A small network was shown many inputs. Here are its activations along a few directions, one row for each input.
Each table varies a few parts of the input and shows all the possible inputs, shuffled.
A made-up example of a description, with smaller parts first: one of 2 separate values, together with either a single point or one of 11 places along a line or (one of 5 places around a ring, together with one of 6 places along a line).
Shared parts are said once, and a part with two or three values counts as separate values.
(in the rows, 128 means zero)

Other details of the inputs vary at random and push rows far along two fixed directions, the same in every table; ignore that.

Table:
R1: [117 147 149 147 140 149 148 110 130 129 154 122]
R2: [112 154 135 123 145 147 156 127 147 119 140 134]
R3: [124 149 138 132 148 136 150 138 136 127 140 125]
R4: [136 117 117 128 113 126 107 123 124 132 119 131]
R5: [113 134 144 139 140 137 152 120 141 122 144 113]
R6: [125 148 128 131 144 140 155 124 144 125 134 129]
R7: [108 140 154 128 147 134 163 123 142 119 145 120]
R8: [126 161 136 135 147 142 156 117 144 133 138 130]
R9: [116 106 121 100 129 116 127 150 127 106 111 132]
R10: [128 153 133 150 152 142 149 131 143 131 135 118]
R11: [121  97 113  98 118 116 121 146 127 107 109 133]
R12: [112 113 125  93 120 119 121 140 126 110 119 144]
R13: [136 106 114 118 114 117 115 142 116 123 116 125]
R14: [109 150 136 130 152 143 152 137 147 117 140 128]
R15: [117 152 134 130 140 144 145 126 141 125 142 132]
R16: [189 118 106 191  87 119  57  97  97 188 119 113]
R17: [120 101 123  95 122 111 118 152 119 109 115 134]
R18: [115 106 120 102 127 121 123 152 127 104 119 130]
R19: [108 155 139 125 151 143 149 127 148 119 137 135]
R20: [119 154 139 131 142 138 145 130 137 126 143 132]
R21: [185 109 124 189  83 117  65  88  80 186 131 109]
R22: [129 109 118 114 113 119 107 128 123 125 113 136]
R23: [134 117 121 131 120 119 107 133 120 134 120 127]
R24: [126 155 139 148 155 140 145 131 141 134 137 120]
R25: [184 157 128 208 128 129 105 102 113 192 132 104]
R26: [130 111 117 115 109 120 107 136 117 122 124 133]
R27: [137 106 118 115 117 112 116 137 119 128 111 131]
R28: [126 157 130 143 147 145 148 115 147 133 134 126]
R29: [119 104 118  89 115 112 121 136 125 111 109 143]
R30: [134 104 116 118 119 114 113 137 122 126 109 130]
R31: [133 118 119 131 115 124 104 130 121 129 125 129]
R32: [128 159 131 141 144 144 152 116 144 134 138 127]
R33: [137 119 123 123 114 120 110 124 120 137 118 135]
R34: [110  94 130 100 112 117 132 135 123 105 129 123]
R35: [131 157 137 145 150 138 154 131 137 134 138 121]
R36: [120 105 116  97 121 120 132 147 127 107 115 134]
R37: [131 101 132 133 112 114 114 119 118 132 125 116]
R38: [108  93 136  95 112 118 118 130 110 105 125 138]
R39: [189 164 124 218 129 136 105  84 122 199 132 106]
R40: [119 150 133 129 147 138 148 121 146 126 129 132]
R41: [131 113 120 111 109 119 108 132 117 126 121 138]
R42: [122 147 134 134 147 139 149 138 137 124 141 122]
R43: [139 119 120 122 110 122 111 124 119 136 121 134]
R44: [120 159 142 139 153 139 151 130 141 133 142 127]
R45: [124 149 134 128 148 134 154 124 143 127 130 133]
R46: [128  96 131 115 105 111 118 127 113 123 127 120]
R47: [139 107 116 114 114 114 118 137 117 127 114 131]
R48: [120 151 137 131 145 138 148 134 137 128 141 128]
R49: [127 105 131 133 110 128 107 115 110 127 131 124]
R50: [137 117 117 129 114 122 109 134 117 134 126 126]
R51: [108 154 141 128 152 140 149 132 146 118 140 133]
R52: [106  92 134  98 113 120 115 129 113 103 124 136]
R53: [112 113 127  95 121 117 121 144 125 108 122 142]
R54: [129 154 129 146 149 143 151 118 148 132 134 125]
R55: [138 108 114 111 112 115 118 130 119 126 114 135]
Each input here is: one of 5 places around a ring, together with either one of 2 separate values or one of 9 places around a ring.
Question: Changing only the place on the ring of 5 turns R17 into R24. The same change can be made to R25. Which row results?
Answer: R9
Question: Changing only the place on the ring of 5 turns R12 into R15. The same change can be made to R44. Which row results?
Answer: R50
Question: Change only the choice among 2 separate values in R49. List by row number the other rows that result.
Answer: R5
Question: A walk changes only the place on the ring of 5. It starts at R53 and steps to R20. List the rest of the walk in order.
Answer: R26, R31, R51
Question: Change only the place on the ring of 5 in R39. List by row number the other rows that result.
Answer: R6, R45, R54, R55

Table:
R56: [104 108 136  85 112 123 127 125 121 106 131 152]
R57: [ 91  97 131  87 118 125 118 147 118  89 135 137]
R58: [170 132 104 173 112 123  76 128 109 168 122 118]
R59: [ 99 160 155 136 160 153 184 105 163 114 154 118]
R60: [111 193 141 126 166 152 170 138 158 125 145 144]
R61: [117 176 134 155 174 156 174 129 166 130 138 120]
R62: [168 115 101 165 107 120  80 131 113 154 113 118]
R63: [182 176 144 224 166 130 155 129 130 189 147  77]
R64: [173 127 106 145 102 114  83 117 109 166 109 139]
R65: [116 104 106  72 123 114 137 142 137  95  98 146]
R66: [122 112 111  83 121 113 126 140 132 109 102 153]
R67: [101  89 127  76 112 121 141 124 124  93 118 141]
R68: [117  78 144 107 124  99 140 162 104 106 128 102]
R69: [149 107 126 138  96 114  94  97 103 151 122 130]
R70: [157 109 125 178 101 124  88  97 107 164 127 105]
R71: [ 95 107 135  75 108 120 122 139 116  96 130 151]
R72: [114 174 133 134 172 152 186 126 176 121 135 126]
R73: [119 187 140 142 170 157 160 136 155 133 143 134]
R74: [152 116 129 156  99 127  81 109  98 157 134 123]
R75: [103  93 131 104 116 125 118 139 120  93 130 129]
Question: Changing only one part turns R66 into R69. The same change can be made to R64. Which row results?
Answer: R56
Question: Describe the family of inputs behind these rows.
Answer: one of 2 separate values, together with either a single point or one of 9 places around a ring

Table:
R76: [131 114 112 114 112 121 103 136 119 124 114 140]
R77: [129 104 117 121 116 118 105 144 121 122 117 126]
R78: [129 101 123 119 121 110 108 141 121 123 113 121]
R79: [118 146 131 121 145 141 163 127 145 122 136 130]
R80: [117 139 144 127 154 129 166 135 140 123 134 120]
R81: [118 150 132 120 144 144 159 131 142 120 137 130]
R82: [121  90 130 122 110 123 110 120 111 115 125 122]
R83: [119 143 139 125 149 138 162 138 139 118 137 122]
R84: [112 152 138 121 149 135 152 121 150 122 127 138]
R85: [110 148 132 129 148 144 147 139 149 116 137 129]
R86: [199 149 110 219 103 130  64  88 106 208 127 110]
R87: [116 148 137 128 153 139 153 144 138 117 141 127]
R88: [112 154 138 121 151 138 145 125 151 122 129 139]
R89: [122 105 129 111  97 120 108 123 111 123 137 132]
R90: [103 139 142 129 142 151 151 111 139 112 145 130]
R91: [122 109 137 107 101 115 105 119 110 128 130 141]
R92: [104 143 151 125 134 142 153 124 136 117 158 125]
R93: [130 111 112 112 113 120 104 129 126 124 113 135]
R94: [134 113 110 113 113 122 106 139 115 123 121 137]
R95: [117 150 133 125 147 141 157 138 139 116 140 128]
R96: [136 109 119 109 112 110 115 123 124 128 108 140]
R97: [117 154 131 122 145 143 155 134 140 118 139 133]
R98: [131 100 117 120 114 112 114 136 123 122 113 121]
R99: [130 105 113 117 113 120 107 135 126 121 116 126]
R100: [118 140 137 128 149 133 164 132 147 117 135 121]
R101: [121  93 126 121 107 127 109 117 113 115 126 126]
R102: [131 105 118 121 116 118 108 146 117 122 117 127]
R103: [130 108 110 114 112 121 105 132 126 123 115 131]
R104: [103 141 144 127 143 149 149 108 139 113 142 134]
R105: [117 158 139 118 149 137 153 130 140 122 133 143]
R106: [135  98 123 119 118 105 120 136 119 124 113 121]
R107: [124 152 142 154 155 137 142 133 141 136 138 118]
R108: [128 110 110 116 111 123 102 137 124 123 117 135]
R109: [130 112 111 116 112 123 105 139 119 123 117 136]
R110: [137  98 119 116 113 113 122 136 117 126 116 123]
R111: [112 144 132 128 146 139 157 130 150 116 134 124]
R112: [136 101 113 116 109 114 119 131 124 122 115 125]
R113: [130 115 119 112 115 117 102 134 119 127 111 145]
R114: [103 143 151 126 146 146 148 106 139 117 139 139]
R115: [190 131 116 207 107 122  76  99 108 192 126  98]
R116: [115 147 142 129 158 133 153 145 136 119 139 126]
R117: [136 105 111 113 108 116 118 127 124 123 115 131]
R118: [187 178 144 230 144 141 126  94 119 204 148  91]
R119: [122  98 142 116 107 109 111 132 105 125 134 121]
R120: [136 107 113 109 110 116 118 127 120 129 113 136]
R121: [118 147 138 127 150 137 158 142 138 117 140 125]
R122: [134 109 113 116 114 120 108 143 115 122 122 132]
R123: [182 187 130 227 137 148 118  77 133 202 143 104]
R124: [111 141 142 130 155 129 158 135 145 119 131 119]
R125: [119 146 135 124 145 142 161 135 141 118 138 125]
R126: [117 146 144 128 155 131 158 143 135 119 138 123]
R127: [112 146 143 132 157 134 151 145 139 119 135 125]
R128: [179 179 130 211 135 144 127  82 134 191 142 108]
R129: [147 124 119 130 115 118  97 126 112 143 117 140]
R130: [131 108 113 119 113 121 107 143 119 121 118 131]
R131: [117 156 133 120 146 141 154 132 140 119 137 138]
R132: [128 114 119 113 115 118  99 133 123 128 111 144]
R133: [112 148 129 124 145 140 155 126 151 118 133 129]
R134: [151 109 114 137 108 119 114 123 116 144 120 120]
R135: [136 108 120 107 113 112 117 125 119 131 109 141]
R136: [134 115 112 111 113 120 105 137 115 124 118 141]
R137: [137 112 121 106 112 115 113 130 116 129 111 141]
R138: [122 108 130 109  99 119 107 121 111 125 134 136]
R139: [122  99 136 116 102 115 111 130 108 122 137 123]
R140: [102 131 155 134 151 140 154 119 133 113 142 119]
R141: [118 153 134 118 145 142 158 129 142 121 134 135]
Question: Changing only one part turns R88 into R99. The same change can be made to R137. Which row results?
Answer: R125
Question: Changing only one part turns R117 into R100. The same change can be made to R103. Which row results?
Answer: R115
Question: Describe the family of inputs behind these rows.
Answer: one of 6 places along a line, together with either one of 2 separate values or one of 9 places around a ring
Question: Change only the place on the ring of 9 in R131. List by row number the other rows that result.
Answer: R76, R86, R93, R120, R123, R128, R136, R141
Question: Change only the choice among 2 separate values in R138. List by row number the other rows that result.
Answer: R104
Question: List by row number the other rows that have the place on the line of 6 in common with R126.
Answer: R78, R80, R106, R107, R116, R118, R119, R124, R127, R140
Question: Change only the choice among 2 separate values in R82. List by row number the other rows that result.
Answer: R139
